Each row below is a small network's average activation on inputs in which a field has the value named, seen along a few directions.
Related values have similar rows: they may be neighbours, one step apart, or belong to one group.
(in the rows, 500 means zero)
Random noise pushes rows far along 22 fixed directions. That doesn't count. These rows show it; they differ only by the noise:
[579 378 662 488 569 468 578 476 499 518 587 511 410 382 404 587 446 509
 652 692 603 625 552 599 486 427 441 630 710 406 661 418 555]
[645 516 613 682 311 650 432 417 513 417 563 511 395 675 373 468 522 513
 417 608 413 551 363 408 566 444 475 440 650 466 612 353 487]
[404 523 240 498 677 444 424 497 573 619 559 470 414 397 523 505 428 622
 606 432 527 377 513 529 529 551 520 321 358 583 449 610 556]
[544 476 591 308 643 632 453 537 536 544 415 544 277 562 596 546 902 422
 609 410 521 508 488 496 461 373 615 445 472 340 465 460 447]
[453 460 387 633 521 598 463 660 391 513 387 508 414 575 524 479 436 429
 467 370 394 392 519 500 605 576 500 629 401 519 547 398 459]
[502 425 475 454 422 531 544 461 390 415 430 490 683 610 595 476 476 535
 426 587 553 526 435 420 557 523 441 427 355 541 380 584 493]
[452 549 407 590 565 571 398 654 472 682 370 538 305 561 453 552 508 486
 612 426 340 546 593 491 540 585 596 453 507 451 516 322 568]
[445 691 522 378 408 548 337 632 514 553 565 453 381 506 530 494 628 376
 508 250 455 540 517 581 511 536 467 478 492 500 535 480 571]
[437 442 443 463 557 627 648 364 401 528 433 477 458 540 668 508 623 432
 505 714 631 546 436 447 585 371 560 369 450 464 541 488 490]
[483 378 590 448 504 543 614 506 655 517 537 680 474 449 391 499 446 619
 464 578 431 526 510 371 440 453 502 423 525 467 488 412 438]
[507 585 575 533 466 498 573 509 473 534 438 482 427 496 516 513 505 391
 496 535 463 560 492 441 469 434 507 517 691 324 647 552 371]
[471 514 449 626 399 388 526 548 426 570 437 443 538 567 277 525 307 412
 564 463 532 419 520 470 643 563 461 503 561 308 572 586 452]
[580 432 427 576 585 311 476 329 499 577 623 536 535 582 372 581 389 441
 638 577 757 534 522 551 562 473 486 367 533 562 541 482 548]
[459 606 274 493 644 396 461 515 618 562 588 579 592 368 448 456 342 449
 506 257 486 306 606 482 661 415 461 561 355 494 524 665 484]
[368 522 440 560 479 580 485 356 380 422 578 427 452 480 616 452 542 525
 417 578 479 480 552 584 577 566 432 591 408 480 322 520 543]
[458 575 486 424 540 314 454 431 552 449 401 584 574 547 377 524 470 369
 562 658 522 493 607 491 447 357 378 490 489 431 607 486 442]
[595 499 622 477 415 577 557 473 500 443 603 398 523 421 417 522 673 600
 546 584 641 508 489 524 572 394 470 552 665 509 476 510 602]
[542 585 496 533 561 545 569 545 470 526 301 506 459 447 597 536 593 504
 501 605 422 502 501 493 416 372 494 588 666 469 548 481 402]
[554 435 619 267 449 394 527 612 534 612 595 441 576 324 584 660 435 488
 576 356 582 674 368 636 568 388 367 517 628 457 670 611 457]
[466 519 460 664 409 442 361 491 451 481 422 330 441 449 451 531 470 601
 502 553 356 354 394 654 509 626 537 763 482 487 546 512 604]
[597 442 537 487 571 564 344 558 350 436 537 621 256 533 493 531 522 492
 444 379 541 473 544 448 741 389 391 723 487 451 609 557 325]
[337 416 589 656 288 536 544 371 426 386 628 455 466 565 466 534 659 448
 535 509 513 610 457 509 582 571 545 553 527 373 522 414 570]
[570 433 557 402 428 439 543 451 619 523 431 502 574 406 303 578 619 696
 595 616 615 350 342 472 520 385 581 526 506 450 522 622 601]
[537 511 587 485 536 618 575 513 308 505 448 493 438 480 552 509 500 488
 478 670 601 470 602 576 485 511 418 742 572 470 434 479 562]


G, 10 values:
g6: [476 399 515 472 616 614 559 551 390 559 577 697 369 556 546 558 487 533
 605 449 698 529 554 449 408 626 520 471 448 493 485 521 584]
g2: [429 479 580 512 533 493 374 425 612 623 669 511 528 671 497 615 598 487
 336 368 357 330 567 394 507 397 556 540 371 485 441 355 402]
g9: [437 578 595 441 473 572 430 571 326 478 613 474 516 528 567 529 473 534
 475 578 636 418 594 379 462 569 509 716 401 587 730 585 712]
g4: [683 467 566 376 492 502 554 619 534 627 407 566 607 352 369 491 220 636
 428 547 438 460 479 422 640 432 511 638 510 463 547 599 515]
g3: [501 572 511 400 638 666 666 504 661 643 532 438 626 429 469 484 477 566
 543 617 395 343 623 393 452 382 498 420 503 238 402 559 598]
g10: [541 539 518 426 544 500 474 474 226 566 361 503 422 484 563 595 501 494
 510 698 638 615 618 576 642 429 416 684 569 490 464 512 520]
g8: [523 446 662 499 477 570 599 657 503 441 525 426 581 592 441 449 501 324
 397 385 459 456 595 395 526 430 510 547 568 447 585 394 346]
g1: [315 587 395 399 536 362 346 566 436 418 460 391 427 427 459 443 496 511
 518 449 462 449 662 529 565 560 412 486 364 475 425 651 406]
g7: [530 586 455 496 729 503 478 503 483 608 541 560 411 624 597 475 370 251
 470 387 560 257 553 531 336 499 492 553 428 441 654 497 399]
g5: [607 617 453 502 580 743 197 647 477 555 558 503 445 616 619 497 330 531
 551 396 146 584 505 425 611 475 408 457 359 401 678 477 663]
The values of G form a line.
Name the neighbours of g1, in listed order.
Answer: g2, g4
Name the neighbours of g7, in listed order.
Answer: g9
Name the neighbours of g3, in listed order.
Answer: g6, g10

T, 10 values:
t8: [582 431 664 332 593 613 521 469 458 732 680 303 516 372 602 516 320 636
 351 589 497 386 528 640 526 618 564 695 421 465 285 572 674]
t9: [277 373 748 111 296 228 492 514 534 557 528 399 649 560 397 602 657 219
 450 327 618 479 546 691 496 550 474 612 302 361 358 431 452]
t4: [433 662 274 410 574 731 518 664 656 563 473 604 322 381 541 389 380 528
 480 461 489 170 348 628 273 516 330 389 370 686 569 474 602]
t5: [265 576 561 379 433 732 482 351 489 319 592 731 401 528 536 387 723 463
 395 439 432 231 498 364 518 452 521 760 146 209 490 653 588]
t6: [518 558 452 329 481 247 315 419 496 690 413 530 203 675 358 577 413 505
 371 536 805 221 263 518 337 550 474 184 470 648 586 640 212]
t1: [418 432 400 417 623 710 710 430 320 536 341 571 525 464 686 539 511 555
 452 762 487 501 593 343 751 241 339 518 437 262 381 596 333]
t10: [650 198 717 257 796 475 551 523 704 438 666 400 623 512 338 360 347 560
 450 732 556 330 721 419 375 526 566 488 283 551 391 432 554]
t7: [426 592 398 717 507 515 467 573 420 448 383 379 619 534 447 602 803 522
 809 583 482 589 671 503 542 403 562 516 623 558 562 304 740]
t2: [506 571 122 759 735 711 344 477 402 709 575 346 465 446 565 594 289 721
 858 575 361 431 557 709 683 646 407 453 390 362 381 519 981]
t3: [446 276 374 500 616 341 357 550 428 636 159 511 500 733 480 795 504 493
 689 540 411 386 374 698 469 494 347 495 338 321 433 372 376]
The values of T form a line.
A walk along T starts at t9 and steps to its neighbour t1. Put t8, t5, t6, t3 in the order it reaches them.
Answer: t3, t6, t5, t8
What is the length, in steps, of the shortest route from t4 to t7?
Answer: 5
